[[ 1.52  7.47 -3.57  1.27  3.55 -0.57  5.79  7.42  1.17 -3.01  4.72 -3.67
  -1.70  4.24]
 [ 0.68 -0.48 -4.14 -3.85  1.69  4.93  0.24  4.85  0.66  2.21  6.28 -5.00
   1.94 -0.79]
 [ 0.19  4.35  2.37  4.39  3.33 -2.86  4.92 -0.89  1.38 -4.57  0.95  3.46
   2.92  2.54]
 [-1.63 -0.93 -7.37 -5.40 -3.31 -2.29  0.07  0.14 -3.60  1.87 -5.70 -0.77
   0.16  6.59]]
The entry just right of -0.48?
A: -4.14
The minimum: -7.37
The entry just left of the smallest entry is -0.93
The entry just right of the smallest entry -> -5.40
The second largest entry?
A: 7.42
The entry just left of 0.66: 4.85
The entry just left of -5.00 -> 6.28
The entry just left of the largest entry?
A: 1.52
The entry just left of 0.16 is -0.77
The entry just right of 7.42: 1.17
The 4th entry in reading order?
A: 1.27
The entry just right of 4.85 -> 0.66
The maximum?
A: 7.47
The entry just left of 4.72?
A: -3.01
The 2nd smallest entry is -5.70
The entry just left of 7.42?
A: 5.79

Questions about the grid below.
1) What is the entry just right of -620?
2) What is the entry just right of -655?
3) What is the entry just left of 801?
[[521, -135, 724, -515, -498, 255], [18, -142, 562, 456, -648, 801], [-684, -655, -176, 672, -620, -500]]
1) -500
2) -176
3) -648

a =
[[ 2.83  3.65 -4.42 -2.72 -2.59  6.94 -3.50 -2.58 -1.33  2.47  5.24]
 [ 0.16 -2.37  3.52 -3.94  4.61  1.79  3.27 -0.14 -2.33 -1.83 -0.47]
 [ 0.26 -0.99  4.27 -2.94 -0.98 -4.98  2.17 -6.84 -7.53  3.35 -1.13]
 [ 1.54  1.27  0.84  1.33  6.08 -1.78 -0.67  3.35  2.50  2.12  3.48]
 [-0.86  3.95 -4.67 -6.37  0.81 -1.44 -7.08 -2.25  3.08 -2.64  3.13]]
Indices start at 1.
The entry directly below the smallest entry is 2.50
Report the top-left entry.
2.83
Report the entry in row 1 and column 2.
3.65
The entry at row 1, column 3 is -4.42
Report the entry directly above -6.37.
1.33
Report the entry at row 3, column 1.
0.26
Report the bottom-right entry.
3.13
Report the entry directly below the centre entry.
-1.78
Report the entry just left of the smallest entry.
-6.84
Report the top entry of the column that holds the smallest entry.
-1.33
The entry just left of the centre entry: -0.98
Report the bottom-left entry.
-0.86
The entry directly above -6.84 is -0.14
The top entry of the column that holds the largest entry is 6.94
The entry at row 2, column 1: 0.16
Report the smallest entry.
-7.53
Report the entry just right of the centre entry.
2.17
The entry just left of the largest entry -> -2.59
Report the entry directly above 3.48.
-1.13
Report the entry directly below 1.79.
-4.98
The entry directly above -2.64: 2.12
Report the bottom entry of the column that holds the largest entry.
-1.44
Report the entry just left of -1.44.
0.81
The entry directly below 1.33 -> -6.37
The entry just left of 0.84: 1.27
The entry in row 3 and column 2: -0.99
Report the entry directly above the smallest entry.
-2.33
The entry directly below the largest entry is 1.79
Report the top-right entry.
5.24

0.2,-1.2,-1.1,-0.7,-1.4,-0.8,0.5
0.2,-1.2,0.2,-1.4,1.3,0.1,0.1
0.6,0.3,0.2,0.6,1.3,-1.2,-1.0
0.2,-1.2,-0.1,-0.7,0.8,-0.8,-0.6
0.9,0.3,-0.8,0.3,-1.4,-0.8,0.1
-0.7,-0.4,-0.4,0.9,-1.4,0.5,0.1
-0.7,2.4,0.5,-0.1,-0.3,0.1,-1.0
-0.1,-1.2,1.1,0.3,-0.3,-1.6,-1.4
-0.7,2.4,-0.4,-0.4,0.8,0.9,0.1
-0.7,-1.9,0.2,0.6,-1.9,-0.8,-0.3
0.9,0.3,-0.4,0.6,-1.9,-1.2,-0.3
0.2,1.0,0.2,0.3,0.2,-1.2,-1.8
-0.7,-1.9,-1.1,-0.1,-0.3,0.5,0.9
Indices start at 1.
The entry at row 1, column 1 -> 0.2
The entry in row 3 and column 1 -> 0.6
Report the entry just right of the centre entry.
A: -0.3
The entry at row 1, column 3 is -1.1
The bottom-right entry -> 0.9
Report the entry at row 1, column 2.
A: -1.2
Report the entry at row 2, column 2.
A: -1.2
The entry in row 3 and column 2: 0.3
The bottom-left entry -> -0.7
The entry at row 2, column 1: 0.2
Report the entry at the centre.
A: -0.1
Report the top-right entry.
A: 0.5
Report the entry directly below the centre entry.
A: 0.3
The entry at row 3, column 3 is 0.2
Report the entry directly above the centre entry.
A: 0.9
Report the entry just left of the centre entry.
A: 0.5

Questions about the array below.
1) Give the entry just right of 3.194.
2) Give the minimum.
3) Give the entry just right of the smallest entry.
[[ -3.146   0.934   9.297   8.639  14.814   5.146   5.024   1.060  15.067
    7.021 -11.857  14.027]
 [  4.288   2.574  -8.418   8.607   6.166   7.914  13.204   4.279   4.248
    2.646  12.144   5.989]
 [ -3.926   7.350   4.274   4.439   5.095  23.207  11.544  10.648   5.352
   12.509  -5.686   9.730]
 [  6.696  10.538   9.361   5.373   6.584   5.858  -5.129  13.247   1.784
   -4.609   7.531   7.793]
 [ 23.494  28.796 -14.996 -21.340   5.081   3.398  16.403  -5.041  -0.013
   18.545   7.423 -21.075]
 [-13.756  10.034  24.100  10.801   3.686   5.409  -7.637  19.996   8.315
   -3.197   0.482   7.211]
 [  6.666  13.057   3.194  -0.884   4.996   6.332   0.054   6.203  -2.045
   -7.341  13.026   7.991]]
1) -0.884
2) -21.340
3) 5.081
